A small network was shown many inputs. Here are its activations along a few directions, one row for each input.
In each table, some parts of the input vary, and every possible input appears once, in random order.
Descriptions start from the smaller parts, as in this example, which fits no table here: values(2) and (point or ring(9) or (ring(5) and line(6))).
Shared parts are said once, and a part with two or three values counts as separate values.

Rows:
R1: [ -3  42 -40 -40  15  46 -46 -29 -22 -46  15]
R2: [-52  14  16  -5  -6  55  -4 -24  -5 -57 -15]
R3: [ 84  16   2 -10 -30  10  49   0  67  57 -11]
R4: [-17  15 -25  45 -21 -54 -21 -18 -14 -27  24]
R5: [-12  36 -36  27 -30  16 -17 -25  32 -43  38]
R6: [-73   5   9  33  11 -52  -1  52  13  24  11]
R7: [ 45 -45 -28 -58  32  63  -6 -14  -7  -3  18]
R8: [ 31  37  22  36 -23 -67 -20  -6  -3 -42   1]
R9: [-23  30  51  31   5 -62  -3  73  20   4 -19]
R10: [-57  34  -6 -53  39  52 -24  47   0   5   6]
R11: [ -8  22 -29 -14  25 -22 -52 -22 -72 -28   1]
R12: [-56  -3   3  52  -7 -42  24  -5 -22 -51  -9]
R13: [-15  31 -12  -9 -26  40 -45 -34  -3 -35  18]
R14: [-62  11   3 -29  51 -19 -34  53 -48  22 -13]
R15: [ 31 -71  -5  33   2 -34  18 -14   2  17  29]
R16: [-60  -9  29  15  -3 -21  -5 -16 -59 -38 -27]
R17: [ 37  59   7  18 -30   1 -20 -11  45 -60   8]
R18: [ 29 -78  18   2   5 -13 -12 -19 -36  28   4]
R19: [ 32  -9 -39  -7 -22  19  49 -19  61  72  15]
R20: [ 34 -55   3 -21  -2  59  -9 -24  13   9  17]
R21: [ 80  -8  17  12 -21 -56  48   4  19  75 -26]
R22: [ 83 -28  21   1 -19  16  20   2  57 -20  15]
R23: [ 34 -11 -16 -31 -18  51  22 -26  19  85  -6]
R24: [ 46   0 -43 -61  21  58  24 -18  -4  75  -4]
R25: [ 43 -66 -15 -31  45  -3 -13 -10 -55  16   3]
R26: [ 31 -30 -27  20 -14 -45  46 -11   9  91  -2]
R27: [ -7  21  46  42 -15 -54  26  15 -14 -68 -32]
R28: [-68  24  -6   9  -1  15   3  49  64   3  21]
R29: [ -2  38  31  13 -22  10  27   7  40 -87 -21]
R30: [-45   6  -4 -12  36  -9  -8  -4 -81 -50 -31]
R31: [-69  22  22 -18   4  46 -27  39  23  14   2]
R32: [-19  49  38   4  -4   4   0  63  72 -13  -6]
R33: [ 43 -23 -34 -40  29 -11  17 -11 -52  92 -22]
R34: [-51  18  -9  27 -14  27  27 -13  29 -68   7]
R35: [ 80 -48  40  25  -4 -48  19   1  11   1   4]
R36: [ 32 -33   0  -4  -5 -15  18 -23 -32 105 -20]
R37: [-74   2  35  10  13 -22 -31  47 -33  34 -10]
R38: [ 36 -52 -25  10  -7  30  17 -16  51  -5  34]
R39: [-40  25 -16 -42  24  58   0 -10 -27 -70 -15]
R40: [-18  12   3  23 -11 -27 -54 -32 -54 -16   0]
Q: Changing only one part turns R11 into R8. The same change can be made to R1. Which row results?
A: R17
Q: What do these inputs look like to the network?
A: values(2) and line(4) and line(5)
Q: Change only the values(2) part in R18. List by row number the other rows that result.
A: R20
Q: Change only the line(4) part in R19. List by row number the other rows that result.
A: R3, R23, R24
Q: Change only the line(5) part in R25. List by row number the other rows that result.
A: R11, R14, R30, R33
Q: Change only the values(2) part in R23. List by row number the other rows that result.
A: R36

Rows:
R41: [ -9 -25 -20 -41  30  24 -30 -21 -69  31  -4]
R42: [-17  22  27  28 -16 -17   2  14  30 -49  -4]
R43: [-45  28   8  10  -9   3  -4  13  18 -42   2]
R44: [ -2 -19 -13 -22  26   2   0   1 -44  39  -8]
R45: [ 96 -24 -39 -38 -16  84  36 -36  76  45  26]
R46: [  2  30  26  52 -35 -41  16  11  42 -46  -1]
R47: [  2 -24  -6   1  11 -16   7   5 -19  52  -3]
R48: [ 30 -31  14  12   2 -39  13   7  -6  38  -8]
R49: [-57  25 -14 -22  18  45 -40 -11 -32 -63   8]
R50: [ 49 -19  16  31 -19 -66  20   4  10  44  -7]
R51: [-48  37   2 -11   9  22 -20  11  -5 -49  -1]
Q: What do these inputs look like to the network?
A: point or (values(2) and line(5))
Q: Change only the values(2) part in R51. List by row number the other rows that result.
A: R44
